A small network was trained on invented records. Each row is its activation on one of them, seen along a few directions.
Each row is followed by the record's values for the fields Lev, Mev, Niz, Gafi, Kupok.
Not every record has every field; a missing one is written none.
Other fields move the rows too, some of them a lot.
Random noise pushes rows far along 2 fixed directions. That doesn't count. These rows show it; they differ only by the noise:
[-395 -158 -159  142 -473 -175 -178 -333 -145   36  122  -21 -281  -19
  -83   38  395   21  174]
[-186 -114 -104 -320 -141  -46 -155  276   45 -222  201  159  -71   76
 -239   42  291   53 -153]
[-263  -99  -69 -185 -199  -27 -235   48   39 -137  128  131 -100  -27
 -178  -65  284  -58   49]
[-125  -82  -53 -476   -4   33 -194  451  140 -304  196  235   21   61
 -283  -24  232    0 -196]

[ -62   21   26  226 -105 -152  156  -50    4   74 -279  130   -2  -82
  119  -19 -228  -79   25]
Lev=e4 Mev=w2 Niz=z3 Gafi=u5 Kupok=b3
[ -64  -93   79  201   -9  -16   84  -19  -62  110    2  139  167   70
  190   20 -161  -64   20]
Lev=none Mev=w4 Niz=z1 Gafi=u2 Kupok=b3
[  11   74 -161  -26 -155  -16  -74 -279 -103  -17   86 -265 -255  -45
  -64   40  238  118  105]
Lev=none Mev=w5 Niz=z2 Gafi=u4 Kupok=b2
[ 338  347    0 -497  218  375 -494  -81  285 -256  -73 -234 -183 -430
 -117 -368    4 -130  367]
Lev=none Mev=w5 Niz=z1 Gafi=none Kupok=none
[-103 -259   24  281   -4  126  184 -397 -285  302  391 -274  102  241
  106  237  399   90  -53]
Lev=e3 Mev=w4 Niz=z1 Gafi=u3 Kupok=b2
[-115   -8  -68  -63 -197 -186  -74   34  -29  -41   -6   58 -107   57
 -107   54  102  163  -69]
Lev=none Mev=w3 Niz=z3 Gafi=u1 Kupok=b2
[  38  -24   74  318   52   48   91 -183 -157  135    5  -19   89   30
  147   28 -110   -8   99]
Lev=none Mev=w1 Niz=z1 Gafi=u2 Kupok=b1
[ -52  -37  -29  -58 -100 -108   41   79  101   -1 -107   30  -47   -5
  -83   10  -37   75  -57]
Lev=e4 Mev=none Niz=none Gafi=u5 Kupok=b2
[ 123  198  -25 -332  107   95 -114  250  197 -196 -163   46  -56 -128
 -104 -113  -67   31    8]
Lev=e3 Mev=w2 Niz=z3 Gafi=u1 Kupok=b1
[-102 -133  168 -448  293  121  -67  666  273 -237  103  525  361   33
 -204 -149  -77 -300 -242]
Lev=e4 Mev=w4 Niz=z3 Gafi=u3 Kupok=b3
[-261 -322 -140  156 -242 -270  218  147 -218   68  352  105  -11  288
  -35  357  235  144 -356]
Lev=none Mev=w4 Niz=z2 Gafi=u3 Kupok=b3
[  30  -22 -123  441 -305 -182  150 -308 -138  220  -70 -184 -140   38
  264  173  -61  211   91]
Lev=none Mev=w3 Niz=z1 Gafi=u1 Kupok=b3
[ 299  -51 -107   -4   96 -115  306  398 -165 -134  146    9   33  303
   28  387  -94  387 -420]
Lev=none Mev=w1 Niz=z1 Gafi=u1 Kupok=b3
[  47   20   31 -175  159  126  -65  105   -5 -112   84   44   48   46
  -47  -48  104   11    8]
Lev=e4 Mev=w1 Niz=z2 Gafi=u1 Kupok=b1
[  64  -63  107  -26  190  105   69  161   -4   38  168   76  218  170
   25   76  -29   42 -173]
Lev=none Mev=w4 Niz=z1 Gafi=u2 Kupok=b2
[-207  -11  -88   63 -283 -101 -151 -198  -20   21  -85   -4 -209  -73
  -13  -54  146   58  159]
Lev=e4 Mev=w3 Niz=z3 Gafi=u1 Kupok=b1
[ -93 -128  166 -191  175   77  -18  533  136 -156   17  481  351  127
   -7  -89 -197 -167 -200]
Lev=e4 Mev=w4 Niz=z2 Gafi=u2 Kupok=b3
[-107  153  -28 -141 -173  -68 -322  -63  218  -62 -304   43 -148 -304
  -79 -297 -123  -74  330]
Lev=none Mev=none Niz=none Gafi=u1 Kupok=b1
[ 147   33  144   28  243  147   44  143    2  -37    1  139  228   17
   57  -52 -217  -63   -7]
Lev=none Mev=w1 Niz=z1 Gafi=u2 Kupok=b1
[ 167  -15  239  148  386  309   51  -81    6   85  -30   66  327   -8
  142 -120 -178 -162  124]
Lev=e4 Mev=w1 Niz=z1 Gafi=u2 Kupok=b1
[-110  -88  -22   12  -44  226 -145 -338  -69   97  284 -230  -36    2
   15  -43  371  -35  171]
Lev=e3 Mev=w4 Niz=z1 Gafi=u4 Kupok=b2
[-178  -97   27 -120  -60   26 -233   37  -22  -33  170  121   36   65
 -115  -68  184  -15    6]
Lev=none Mev=w4 Niz=z2 Gafi=u1 Kupok=b2
[-277 -171  279  186  146  275 -212 -289   34  208   33  151  300  -56
  111 -316   85 -450  366]
Lev=e3 Mev=w4 Niz=z2 Gafi=u5 Kupok=b1
[  41   75   71  122   24   26   72 -117   45   82 -161  -44   21  -75
  108  -81 -134  -77   86]
Lev=e4 Mev=w2 Niz=z2 Gafi=u5 Kupok=b1
[-252  -32 -154  -73 -205 -149 -191  -30  -15 -146   14  102 -237 -101
 -130  -37  149  -76   83]
Lev=none Mev=w1 Niz=z3 Gafi=u4 Kupok=b3
[  70  -41   65  203   90   91  154  -56 -137   52   70   20  119   90
  119   87  -65   58  -29]
Lev=e4 Mev=w1 Niz=z1 Gafi=u2 Kupok=b1
[-258  -13   35  423 -195 -123  -69 -335 -134  174 -208  140   -9  -82
   79 -124  -35 -176  320]
Lev=none Mev=w1 Niz=z3 Gafi=u2 Kupok=b1
[-364 -291  -22  330 -278 -226  124  -95 -245  183  142  162   45  184
  106  159   91  -28  -66]
Lev=none Mev=w4 Niz=z2 Gafi=u5 Kupok=b3
[ 116  -19  165 -173  388  260  -39  266  120 -118  136  138  269  -48
  -27 -150 -126 -235  -72]
Lev=none Mev=w1 Niz=z1 Gafi=u3 Kupok=b1
[-100  -33   -6  446 -209 -168  195 -318 -112  230 -275   -1  -62  -69
  187   22 -136  -74  133]
Lev=e3 Mev=w2 Niz=z3 Gafi=u5 Kupok=b3
[ 308  288  144 -213  335  288 -179   25  252  -38 -158  -97   88 -219
   37 -253 -251 -114  183]
Lev=none Mev=w2 Niz=z1 Gafi=u1 Kupok=b2
[  94  116  -55  -93   34   17  -26  -48  -40  -36   20 -117  -96   45
  -52   20   65  114   14]
Lev=none Mev=w5 Niz=z2 Gafi=u1 Kupok=b2
[ -20   89   53   45   -7   50  -61 -262  -12  117  -56 -179  -53 -148
   30  -82   20  -87  158]
Lev=none Mev=w2 Niz=z2 Gafi=u3 Kupok=b2
[ 224  122    8  177   32   40   45 -288   11  124  -90 -306 -139 -166
  158   31 -121    9  150]
Lev=none Mev=w2 Niz=z1 Gafi=u4 Kupok=b3
[ -12    5  142   49  170  103  -46   -4  -34   54  -20  112  128   -3
    8 -144  -63 -125   84]
Lev=none Mev=w1 Niz=z2 Gafi=u2 Kupok=b2
[-233  -50  190  -62   37  199 -358 -130  102   16   46  187  137  -88
  -34 -336  120 -287  289]
Lev=e4 Mev=w4 Niz=z2 Gafi=u1 Kupok=b2

Here are new rows. What are their fields?
[ 209  197   15  -58   47  186 -116 -200  146  -39  -80 -256 -128 -252
   68 -143  -59  -36  211]
Lev=e4 Mev=w2 Niz=z1 Gafi=u4 Kupok=b1
[-169  -68  -10  229 -115 -208   82  115  -99    4 -171  284   37   62
   36   34 -153  -51  -23]
Lev=none Mev=w1 Niz=z3 Gafi=u2 Kupok=b3
[-172 -143  182   58  101   81  -80  -18   -8  103  -23  234  220   76
  -11 -112   41 -177   55]
Lev=e4 Mev=w4 Niz=z3 Gafi=u2 Kupok=b2
[   1   78   51  -19   59   29 -139   85   44  -80 -146  199   65 -119
   56 -224 -145 -148  194]
Lev=none Mev=w1 Niz=z2 Gafi=u1 Kupok=b3
[-101   47  -58  -90 -167 -192 -120  277   93 -142 -220  244  -54  -59
  -21  -87 -169   34  -17]
Lev=none Mev=w3 Niz=z3 Gafi=u1 Kupok=b3
[-208  -71   97   -8   44   18  -67   87   90  -65  -46  323  114 -107
  -60 -195  -32 -340   97]
Lev=e4 Mev=w1 Niz=z3 Gafi=u3 Kupok=b3
[ -84   23   29  145  -37  201 -245 -464  -20   36   67 -136 -106 -227
   84 -252  160 -205  388]
Lev=e4 Mev=w1 Niz=z1 Gafi=u4 Kupok=b1
[-335 -201 -124  536 -363 -226  113 -581 -335  265  122 -134 -206    5
  143  126  223  -42  182]
Lev=none Mev=w1 Niz=z2 Gafi=u3 Kupok=b3
[-269 -258  -85  289 -319 -259  168 -106 -287  167  122   78  -84  289
   -8  277  235  211 -193]
Lev=e4 Mev=w4 Niz=z3 Gafi=u2 Kupok=b2
[  74   80  224 -388  474  289 -144  577  280 -256 -144  466  397  -46
 -144 -281 -228 -285  -62]
Lev=e4 Mev=w1 Niz=z3 Gafi=u2 Kupok=b1
[-227  -38  255   -6   95   90 -229  167  222  -35 -290  554  312 -168
   49 -400 -302 -462  246]
Lev=e4 Mev=w4 Niz=z3 Gafi=u2 Kupok=b3
[ -69    3 -109 -134 -105 -159  -38  181  -72 -135   69  123 -125  146
 -185   91  148  154 -126]
Lev=none Mev=w1 Niz=z3 Gafi=u1 Kupok=b2
[ 268  151  -26 -613  328  166  -89  568  214 -391  113   27   53   10
 -229  -30   16   63 -279]
Lev=none Mev=w5 Niz=z2 Gafi=u4 Kupok=b1
[  51    7   23 -341  166  200 -176  173  118 -151  273  -10  100    8
 -118  -63  170   -8  -75]
Lev=none Mev=w4 Niz=z1 Gafi=u4 Kupok=b2
[  58  -65   98  -99  294  184   42  213   56 -106  191  111  220    4
  -13  -36  -95 -163 -138]
Lev=none Mev=w1 Niz=z1 Gafi=u3 Kupok=b3
[-370 -194  -91  402 -501 -195  -71 -544 -295  228  162  -74 -232  108
   56  102  361  117  186]
Lev=e4 Mev=w4 Niz=z2 Gafi=u1 Kupok=b2
[-245 -100 -188   75 -272 -147  -65 -153 -111  -47   60   18 -294  -27
  -74   74  260   22   36]
Lev=e4 Mev=w1 Niz=z3 Gafi=u4 Kupok=b3
[ 273   83   57 -337  334  139  167  511  173 -170  -16   67  182   94
  -59   65 -165   82 -355]
Lev=e4 Mev=w2 Niz=z2 Gafi=u5 Kupok=b1
